x =
[[-33   7 -45 -35 -39  19 -35  38 -18  44  39 -15]
 [-28  24 -42 -38 -29  35 -40  43  12  45  41  12]
 [ 38  27 -18  38 -33  13  39  27  30  23  25  20]
 [-39  26  40 -31  42  44 -19  43 -20  43  46  -6]
 [ -6  16 -32 -19 -25  14 -27  32   3  40  34   2]
 [-44  -4 -43 -40 -36  16 -41  33 -35  32  33 -31]
 [-46 -20  17 -43  43  39 -46  25 -44  38  23 -41]
 [-40 -17 -30 -34 -19  41 -38  34 -42  39  33 -35]
 [-44 -28 -35 -46 -15  17 -44  11 -42  23  11 -45]
 [ 28 -13  43  36  44  36  40 -28 -11 -21 -17  -8]]
Indices start at 0.
row 0 col 0 -> -33
row 9 col 9 -> -21
row 5 col 5 -> 16
row 0 col 7 -> 38
row 8 col 3 -> -46
row 3 col 10 -> 46
row 6 col 0 -> -46
row 2 col 11 -> 20
row 7 col 3 -> -34
row 5 col 11 -> -31
row 3 col 5 -> 44
row 2 col 2 -> -18
row 9 col 7 -> -28
row 4 col 0 -> -6
row 3 col 8 -> -20
row 2 col 10 -> 25
row 9 col 6 -> 40
row 3 col 4 -> 42
row 4 col 4 -> -25
row 1 col 6 -> -40
row 3 col 7 -> 43
row 1 col 10 -> 41
row 6 col 11 -> -41
row 6 col 4 -> 43
row 6 col 1 -> -20
row 0 col 10 -> 39
row 5 col 8 -> -35
row 1 col 2 -> -42
row 5 col 3 -> -40
row 4 col 7 -> 32
row 9 col 10 -> -17
row 1 col 8 -> 12
row 0 col 6 -> -35
row 2 col 4 -> -33
row 7 col 7 -> 34
row 4 col 1 -> 16

A =
  3   25  -20   22    1    0   18    9  -21    9  -10   14  -18  -36
  5  -30   -5    4   17   25    5   -5    2  -24   -8  -13   -2  -13
-29    2   -8   16    3   18    0  -26   18    9  -28  -13  -36    8
-13   -3  -17    9  -32   14    7    0    3   24   18    8  -18    0
 -8   12  -24  -25   -9   12   19   18    1   32    4  -13    2   10
  6    7    4  -30  -20   -7   -1  -15   -1  -22   -5   -4    6   26
 34   13    9   12   -3   11    8    0    0   -1  -20    3    8  -14
 -4    6   16  -19  -16  -31  -22    0    8  -25  -25   -2   27    0
-35   -7   -3  -18   10   12   17    9   -1   -8   32   15    4   -8
-24   23    8    9    6    2  -21    7    1  -25   12  -12   12  -18
-11    5  -19   -9   17   22    6  -20  -19  -11  -16  -23   13   -6
-10   17  -20    3   13    6    5   11    5  -17    2   14  -17    6
 14    4   27   -3    4  -22   22   -4  -13   10  -17   -1  -20   -4
 29   11  -31    6  -17  -11  -14    7   18  -13  -45   -3   -5   10
  9  -11    0  -37   23   -2   13   39    8   14   -1   47   32    2
A[0][-14] -> 3
A[-12] -> [-13, -3, -17, 9, -32, 14, 7, 0, 3, 24, 18, 8, -18, 0]
A[0][-2] -> -18
A[-6][12] -> 12
A[-10][-14] -> 6
A[-12][7] -> 0
A[13][-6] -> 18
A[-7][1] -> -7
A[:, -14] -> [3, 5, -29, -13, -8, 6, 34, -4, -35, -24, -11, -10, 14, 29, 9]
A[8][0] -> -35
A[-15][-12] -> -20
A[-2][-10] -> -17
A[-14][6] -> 5
A[8][-8] -> 17
A[5][5] -> -7
A[11][8] -> 5
A[:, 12] -> [-18, -2, -36, -18, 2, 6, 8, 27, 4, 12, 13, -17, -20, -5, 32]
A[2][-5] -> 9
A[-7][-3] -> 15
A[-6][4] -> 6
A[6][10] -> -20
A[2][12] -> -36
A[-1][-9] -> -2
A[-12][-6] -> 3
A[-15] -> [3, 25, -20, 22, 1, 0, 18, 9, -21, 9, -10, 14, -18, -36]
A[-11] -> [-8, 12, -24, -25, -9, 12, 19, 18, 1, 32, 4, -13, 2, 10]
A[-2][11] -> -3
A[-12][-3] -> 8
A[-4][-12] -> -20
A[:, 1] -> [25, -30, 2, -3, 12, 7, 13, 6, -7, 23, 5, 17, 4, 11, -11]
A[:, 5] -> [0, 25, 18, 14, 12, -7, 11, -31, 12, 2, 22, 6, -22, -11, -2]
A[6] -> [34, 13, 9, 12, -3, 11, 8, 0, 0, -1, -20, 3, 8, -14]
A[-8][-14] -> -4
A[12] -> [14, 4, 27, -3, 4, -22, 22, -4, -13, 10, -17, -1, -20, -4]
A[-14][-2] -> -2

M = [-11.321 -18.249  -4.819  15.079  -0.381  12.515   6.486  -2.939  -1.900]
M[-9] = -11.321
M[8] = -1.900
M[3] = 15.079
M[-8] = -18.249
M[5] = 12.515

X =
-8,-5,-4,12,50,9,17,4,2,-17,1,-12,-9,2
1,4,5,-6,-10,-8,-4,-2,1,-12,6,12,27,-6
-8,-3,3,7,-8,-17,3,1,-2,-22,-5,-7,29,-8
X[-3, 0] -> -8
X[-3, 8] -> 2
X[-2] -> [1, 4, 5, -6, -10, -8, -4, -2, 1, -12, 6, 12, 27, -6]
X[0, -9] -> 9
X[-3, -7] -> 4
X[2, -7] -> 1
X[-1, -1] -> -8
X[-2, 0] -> 1
X[2, 8] -> -2
X[-3] -> [-8, -5, -4, 12, 50, 9, 17, 4, 2, -17, 1, -12, -9, 2]
X[2] -> [-8, -3, 3, 7, -8, -17, 3, 1, -2, -22, -5, -7, 29, -8]
X[-2, -3] -> 12
X[:, 0] -> [-8, 1, -8]

grid = 13	54	17	19
grid[0] => 13
grid[2] => 17
grid[1] => 54

data =
[[  66.3  -25.8  136.6 -252.6  -99.2  132.9   -5.1   65.1   73.9]
 [ -78.7  -91.3   56.0 -229.3  -69.9 -282.2 -196.1  108.3  219.1]
 [  59.4  -19.2   62.4  -48.1  -50.7   29.7  -75.2   45.7   63.2]
 [  28.5   -1.8  -12.7   62.7    9.0  -35.8  -56.2   20.9   32.1]
 [ -17.3   15.8  -67.2  109.5   56.8  -69.4   -6.1  -27.0   -8.7]
 [ 125.9   69.5  -11.0   45.8  -21.8  -60.6  -33.4  -79.1   -5.1]
 [ 136.1  -17.1   47.2  151.6   72.5  270.9   14.6  180.6   48.8]
 [  -7.6   -0.3  -39.2    7.9  -10.2   -3.1    5.2   14.2   11.8]
 [-132.8   69.2 -157.5   61.9  132.8  151.9  -41.8  -12.5   60.9]
 [  45.1   -5.0   47.5    4.3   -0.1   11.8   -4.1    0.3   49.9]
 [ -56.8   -7.9   36.3   58.6  -40.0   13.0   74.4   -4.3   50.9]]
data[0][0] = 66.3
data[9][1] = -5.0
data[0][5] = 132.9
data[5] = [125.9, 69.5, -11.0, 45.8, -21.8, -60.6, -33.4, -79.1, -5.1]
data[2][7] = 45.7
data[:, 0] = [66.3, -78.7, 59.4, 28.5, -17.3, 125.9, 136.1, -7.6, -132.8, 45.1, -56.8]
data[9][4] = -0.1
data[6][1] = -17.1
data[2][0] = 59.4
data[7] = [-7.6, -0.3, -39.2, 7.9, -10.2, -3.1, 5.2, 14.2, 11.8]
data[10][8] = 50.9
data[:, 2] = [136.6, 56.0, 62.4, -12.7, -67.2, -11.0, 47.2, -39.2, -157.5, 47.5, 36.3]
data[2][2] = 62.4
data[4][4] = 56.8
data[6][0] = 136.1
data[3][0] = 28.5
data[1][7] = 108.3
data[5][8] = -5.1
data[:, 6] = [-5.1, -196.1, -75.2, -56.2, -6.1, -33.4, 14.6, 5.2, -41.8, -4.1, 74.4]
data[7][1] = -0.3
data[10][1] = -7.9
data[:, 8] = [73.9, 219.1, 63.2, 32.1, -8.7, -5.1, 48.8, 11.8, 60.9, 49.9, 50.9]
data[7][0] = -7.6
data[8][1] = 69.2
data[8][3] = 61.9
data[7][3] = 7.9
data[2][5] = 29.7
data[4][2] = -67.2
data[2][3] = -48.1
data[9][8] = 49.9
data[:, 1] = [-25.8, -91.3, -19.2, -1.8, 15.8, 69.5, -17.1, -0.3, 69.2, -5.0, -7.9]
data[6] = [136.1, -17.1, 47.2, 151.6, 72.5, 270.9, 14.6, 180.6, 48.8]
data[8][6] = -41.8

W = [-46 -37  -4   9 -26 -42   0 -25 -28]
W[0]	-46
W[7]	-25
W[5]	-42
W[1]	-37
W[6]	0
